Each row below holds a small network's activations on one record, seen along a few directions.
Records have a field called P. Each example row is followed by its value.
The word missing means that the record has no P.
Other fields move the rows too, some of them a lot.
In the rows, zero is written as 128.
[109 147 151  85 146 154 135 101 106  96 118 122 103  75 126 137 132] => p3
[126  97 114 168 133 146 100 186  98 152 162 149  86 116 165 136 160] => p8
[128 155 131 115 190 138 143  93 127 133 116 126 102 135 100 124 140] => p4
[155 109  89 160  93 137 159 130 136  86 111 120 105 139 120  96 102] => p7
[ 94  73 105 120 120 140 156 158 102 115  92 139 122 145 133 156 100] => missing
[112 194  98 130  65  89 161  71 162 145 127 105 138 137  88  47 112] => p6
[134 172 132 140 139  93 144  67 165 165 116 137 130 139 118  85 149] => p6
[126 173 112 136 128  64 107 110 131  70  82  84 122 115 127  91 122] => p1
[163 168  99 131 144 132 100 115 158 164 135 139 122 122 122 110 136] => p5
[185 188  97 157 109  35 139  91 150 128  78  59 121 183  49  83 116] => p8
[169 197 139 159 125  71 128 123 135 106  56  57 141 130  69 131 144] => p9
[137 192 169 183 144  68 115 131 144 136 119  73 156 138  96  85 130] => p9
[140 172 122 167  48  82 151 102 157 121 110  79 130 199 129  44  79] => p8
[111 129 160  92  80 202  99 124  92 108 120 141 119 144 115 147 140] => p3
[216 161  97 130 126 119  81  99 173 164 118  89 146 140  91  76 103] => p2
[166 222  82 102  55  75 165  69 183 100  75  76 114 158  75  72  74] => p5
[139  99 128 166 106 159 142 114 157 118 135 120 144 117 149  65 113] => p2
[177 226 105 117  16  49 139  46 219 136  74  23 160 139  70  15  57] => p2
[126  80 140 187 169 141 128 168 109 117 133 118  68 118 142 166 156] => p1
[195 123 109 147 107  87 145 112 173 107  85  69 115 186  67 104 136] => p7
[210 184 139 122  97  60 121  65 221 156  78  60 159 130  93  40 101] => p2
[ 63  70 146 122 132 151 151 172 117 135 129 160 150 125 169 134 122] => missing
[128  73 124 108 165 166 126 152  75 148 206 183 166 111 146 241 158] => missing
[134 102 187  98 166 192 145 130  96 117  94 135  87 121 137 160 151] => p3
[179 182  82 122  69  59 139  94 185  76  73  93 127 119  95  65  90] => p7
[149 191 164 194 121  79 126 114 133 145  91  72 177 136  72  96 135] => p9
[ 79  85 175 126 113 198 148 111  75 133 152 143 120 105 132 114 148] => p3
[ 87 103 119 105 171 146  97 184 113 162 144 179 134  87 154 187 125] => missing
[157 140  95 147 144 104 127 110 134  77 117 127 126 110 130  83  92] => p7
[ 88 110 176 122 135 179 163 144 120 131 163 152 104 120 154 113 149] => p4
[137 162 109 132 131  57 118 126 151  91 102 107  98  98 139 102 132] => p8
[122 202 149 160  86  65  97  79 162  87  77  50 180 132 116  70 110] => p9
[138 137 126 176 173  85 112 127 124 117 121 109  87 108 126 144 137] => p1
[153 172 111 101 144  84 142  78 169 127  83 123  97 131 112 109 154] => p6
[129 147 114 131  55 121 155  73 193 125 116  73 131 156 135  62 122] => p5
[120 132  90 109  82 135 172  91 129  92 115 117  96 168 109 103 137] => p6
[119 191 128  74 122 145 106 134 149 114 143 129 122 114 126 107 136] => p4
[138 126 165 187 124  92 132 139 131 139 124 107 121 172 126  95 153] => p1
[158 173  90  93 107  93 150  98 165  94 100 103 113  99 121  71 112] => p5
[131 178 153 135 142 114 147  76 156 156 104 135 147 141  97  94 148] => p4

Which value of P does each new row have?
[ 92  99 162 189 123 132 124 149 113 107 138 136 120 120 166 111 145] => p1
[186 203  89 125  93  26  83 112 172 134 108  71 139 178  93  68 156] => p8
[146 138 178 201 120 129 142 149 110 144  98  84 159 147 100 111 151] => p9
[110 134 164 190 101 138 122 127 114  98 100  90 151 151 143  92 111] => p9
[112 116 140 156 119 162  68 159  90  92 123  94 134 121 163 142 158] => p9
[152 183  80 122 112 140 116 123 147 133 149 128 133 116 134  87 109] => p5
[ 69  66 162 117 162 147 156 152  88 122 226 172 163  71 169 206 140] => missing
[118  97 190 150 138 187 140  97 115 157 104 147 128 139 111 132 156] => p3
[138 160 119  93 153 105 147 114 143 120 108 137  87  87 139 110 145] => p6
[143  67 126 172 170 170 146 166 121 110 138 162  81  94 153 152 139] => p7
[135 194 136 106 121  72 141  88 185 160 103 105 134 117 108  60 154] => p6
[ 96  56 134 107 162 180 108 202  94 169 139 183 123 126 167 193 143] => missing
[116 120 104 104 161  93 141 119 145 139  80 134 139 142 102 157 116] => missing
[110 152  90 114 110  79 145 116 139 120  71 110 138 146 101 142  67] => missing
[122 127 128 158 116 136 120 130 108  65  80  51 126 143 131 118 127] => p9
[144 194  69 162  77  81  90 123 152 111 118 115 138 154 111  74 102] => p8
[125 173 169 172 140  81  99 117 159 123 111  63 153  91 131 111 146] => p9
[113 156 123  92  74 175 126 137 117 116 125 144 115 164 117 116 144] => p4
[102  81 178 115 161 245 107 174  61 149 177 180  82  93 158 188 156] => p3
[104 123 129 105 157 172 141  98  62 100 139 141 118  85  99 122 130] => p3
